A small network was shown many inputs. Here are its activations along a few directions, one row for each input.
In each table, some parts of the input vary, and every possible input appears once, in random order.
A made-up example of a description, with smaller parts first: one of 4 places along a line, together with either a single point or one of 9 places around a ring or (one of 3 separate values, together with one of 8 places around a ring).
Shared parts are said once, and a part with two or three values counts as separate values.

Other details of the inputs vary at random and push rows far along two fixed directions, the same in every table; ignore that.

Table:
x1: -15	-4	-24	13	-13	30	28	-7	-81	-24	2	-28	12
x2: 0	-48	8	-21	20	5	-36	12	28	-29	37	30	-11
x3: 21	-11	15	25	-30	31	38	-10	-25	-21	-6	-13	32
x4: 1	-32	27	-29	3	7	-27	28	23	-13	42	26	-13
x5: 13	9	-24	27	-47	28	32	-27	-21	-18	2	-20	17
x6: 29	-10	14	28	-20	26	37	-7	-23	-14	4	-13	31
x7: 22	10	-24	31	-38	23	30	-25	-20	-12	11	-20	15
x8: 14	4	-17	25	-32	38	8	-35	-19	-14	0	-19	39
x9: 26	-14	1	32	-12	35	15	-19	-20	-21	-4	-18	35
x10: -7	-34	-13	-22	8	-7	-41	1	32	-27	42	29	-12
x11: -9	-40	19	-18	21	11	-41	7	30	-22	44	17	-10
x12: -4	-23	-18	-23	-6	-8	-22	7	28	-20	51	28	-31
x13: -13	-28	-8	-24	-3	-3	-49	9	31	-31	34	21	-14
x14: -29	-24	-10	-44	16	7	-34	27	-40	-21	50	6	-31
x15: -8	-6	-27	18	-3	29	35	-15	-84	-25	12	-16	15
x16: -7	27	-8	-8	28	-43	-28	8	44	31	-42	3	-7
x17: -10	41	-8	-20	10	-34	-15	13	42	44	-34	5	-25
x18: 14	42	17	20	24	-33	48	-1	13	53	-92	-8	22
x19: 4	49	27	22	26	-26	42	-7	16	59	-83	-21	21
x20: 18	-15	2	28	-21	40	17	-21	-21	-28	-12	-18	35
x21: -30	60	-5	0	49	-33	23	0	-38	49	-71	-31	-6
x22: 4	-25	14	-20	-10	-15	-26	27	18	-12	51	27	-32
x23: 3	-31	11	-20	-10	-12	-15	16	17	-15	50	36	-29
x24: 17	5	11	35	-37	26	42	-32	-29	-2	14	-19	21
x25: -4	-26	15	-23	-20	-9	-23	24	17	-19	42	27	-30
x26: -19	28	1	-9	34	-38	-25	-4	48	36	-37	0	-6
x27: -6	20	15	-16	36	-22	-27	17	40	37	-52	6	-3
x28: -32	30	-11	-23	52	-45	-12	35	-21	34	-38	-5	-30
x29: -16	40	-3	-12	21	-40	-8	3	46	42	-26	1	-27
x30: 24	6	5	26	-47	32	34	-21	-33	-1	7	-13	23
Each input here is: one of 5 separate values, together with either a single point or one of 5 places around a ring.
The inputs of x6 and x19 match in every part but the choice among 5 separate values. If x22 is changed in the same way as x6 into x19, which row does it become?
> x24
A walk changes only the place on the ring of 5. It starts at x12 and steps to x10. List the rest of the walk in order.
> x2, x18, x23
Which other rows does x17 become when the choice among 5 separate values takes its other values? List them by row number.
> x5, x7, x12, x29
Which other rows does x10 become when the choice among 5 separate values takes its other values? List them by row number.
> x8, x13, x16, x26

Table:
x31: 2	16	25	6	29	3	-9	5	7	22	-34	-19	8
x32: -42	-19	17	-65	14	-26	-41	44	33	-6	55	32	-61
x33: -30	-26	24	-47	13	-19	-64	21	81	-13	48	35	-34
x34: 14	11	-5	19	9	-30	9	-9	39	8	-31	6	14
x35: -9	20	-2	-13	-10	-20	25	16	-2	13	-39	1	-11
x36: 37	-15	-11	43	-52	46	14	-24	-23	-35	8	-26	51
x37: -8	37	5	-4	7	-15	8	20	-18	30	-16	-22	-15
x38: -55	34	-56	-11	47	-12	-22	-16	-40	5	-33	-31	-8
x39: -7	37	-10	-9	11	-8	15	6	-9	39	-12	-4	-12
x40: 22	-26	9	45	-5	48	43	-42	-33	-28	24	-23	38
x41: 7	1	-5	27	-63	44	33	-47	-25	-24	27	-21	17
x42: -3	-57	12	-26	-5	44	-29	6	-34	-44	106	24	-8
x43: -11	11	20	6	35	-26	22	2	-16	29	-17	-6	-2
x44: -24	16	31	-7	16	-10	14	4	-11	24	-32	-6	0
x45: 12	-52	-3	-17	-24	44	-42	-15	21	-46	106	19	5
x46: 1	13	4	6	-10	-13	2	-4	44	6	-45	4	18
x47: 43	-13	-23	35	-48	50	23	-41	-16	-28	14	-12	56
x48: -64	-26	-55	-61	54	-31	-85	31	-2	-36	27	20	-49
x49: 31	-6	-21	40	-68	39	21	-25	-41	-29	15	-24	23
x50: -3	-2	17	3	14	-1	8	7	24	5	-56	5	14
x51: 1	0	9	7	27	-32	23	14	-14	17	-34	6	2
x52: -11	-34	22	-56	48	-7	-67	27	53	1	48	37	-34
x53: 25	-6	0	40	-43	51	13	-37	-23	-23	26	-38	45
x54: 4	21	5	19	16	-25	8	-22	38	20	-15	-6	9
x55: -14	9	28	1	21	4	7	-7	23	18	-39	-7	9
x56: -7	-57	27	-22	-7	36	-38	21	-40	-53	102	10	-15
x57: 6	11	2	-7	19	-13	6	14	-16	26	-38	10	8
x58: 3	12	17	0	16	-18	-1	28	-24	15	-42	-6	4
x59: 0	37	-15	3	-7	-9	0	-16	19	41	-14	-2	-10
x60: -13	4	20	-6	8	-15	15	16	-9	12	-48	6	5
x61: 10	22	-16	16	-7	-37	16	-10	21	15	-26	9	-14
x62: 13	5	13	8	21	-2	-8	19	8	10	-51	-7	12
x63: -1	-45	-2	-12	-43	33	-44	2	-5	-47	108	7	-28
x64: -2	23	-6	0	-26	-21	8	-6	25	13	-41	5	-10
x65: -9	29	-3	3	18	-30	32	3	-8	28	-8	-7	-18
x66: 12	-6	7	16	33	-17	16	3	19	9	-42	6	10
x67: 26	-13	-23	37	-39	27	64	-20	-61	-35	24	-13	20
x68: 6	26	-20	-9	3	-15	16	17	-8	27	-29	8	-8
x69: -21	-15	2	-34	16	-42	-48	16	56	-3	65	39	-63
x70: 5	26	-6	-5	-1	-21	9	31	-16	18	-33	-10	-12
x71: 20	4	1	-3	24	-1	-1	2	17	19	-46	6	17
x72: 35	-4	-34	34	-62	46	29	-38	-32	-22	21	-6	26
The inputs of x44 and x60 match in every part but one. If x42 is changed in the same way as x44 into x60, which row does it become?
> x57
The inputs of x32 and x35 match in every part but one. If x41 is changed in the same way as x32 into x35, which row does it become?
> x64
Describe the family of inputs behind these rows.
> one of 2 separate values, together with either a single point or (one of 4 separate values, together with one of 5 places around a ring)
Which other rows does x31 become when the choice among 4 separate values takes its other values? List them by row number.
> x40, x52, x55
Which other rows does x61 become when the choice among 2 separate values takes its other values? List them by row number.
> x69
Which other rows does x63 become when the place on the ring of 5 takes its other values? List them by row number.
> x31, x37, x53, x56

Table:
x73: -3	1	3	-2	14	-11	11	8	1	6	-30	7	2
x74: 8	-22	-13	9	-28	18	4	-20	-4	-31	24	4	12
x75: -60	-35	-7	-78	48	-28	-96	50	28	-24	62	36	-67
x76: -2	7	6	1	27	-8	8	3	-2	19	-18	2	6
x77: 16	-14	-8	9	-30	27	-8	-14	-8	-22	27	2	14
x78: 12	-10	-15	5	-32	26	3	-3	-17	-17	33	-3	5
x79: -6	24	6	-1	-6	-8	10	0	11	18	-11	-4	-8
x80: -5	10	-3	4	6	-22	9	10	-7	7	-21	4	-10
x81: 7	-17	-3	11	-7	17	10	-9	-34	-19	38	-4	0
x82: -7	18	15	-2	3	-18	12	6	-4	18	-16	-6	-5
x83: -3	16	-14	-1	-3	-17	11	1	10	8	-19	2	-10
x84: 11	12	5	5	7	-3	-8	5	13	11	-29	-7	8
x85: -4	15	9	7	-7	-5	2	-11	18	19	-20	-2	2
x86: 8	-24	13	12	-19	31	3	-12	-4	-25	26	-9	12
x87: 2	11	3	10	22	-9	-1	-4	15	15	-18	-6	11
x88: 10	-11	-14	7	-15	23	10	-18	-17	-18	41	-5	-1
x89: 3	15	-1	-3	3	-17	0	15	-9	21	-20	-4	-4
x90: 2	3	0	7	9	-12	3	1	18	2	-30	-2	8
x91: 7	9	7	-5	12	-3	1	12	-4	17	-30	1	5
x92: 10	-16	-9	10	-15	22	1	-26	-7	-20	36	-1	14
x93: -5	9	21	-4	10	-4	12	4	2	16	-24	-2	3
Describe the family of inputs behind these rows.
> either a single point or (one of 4 separate values, together with one of 5 places around a ring)
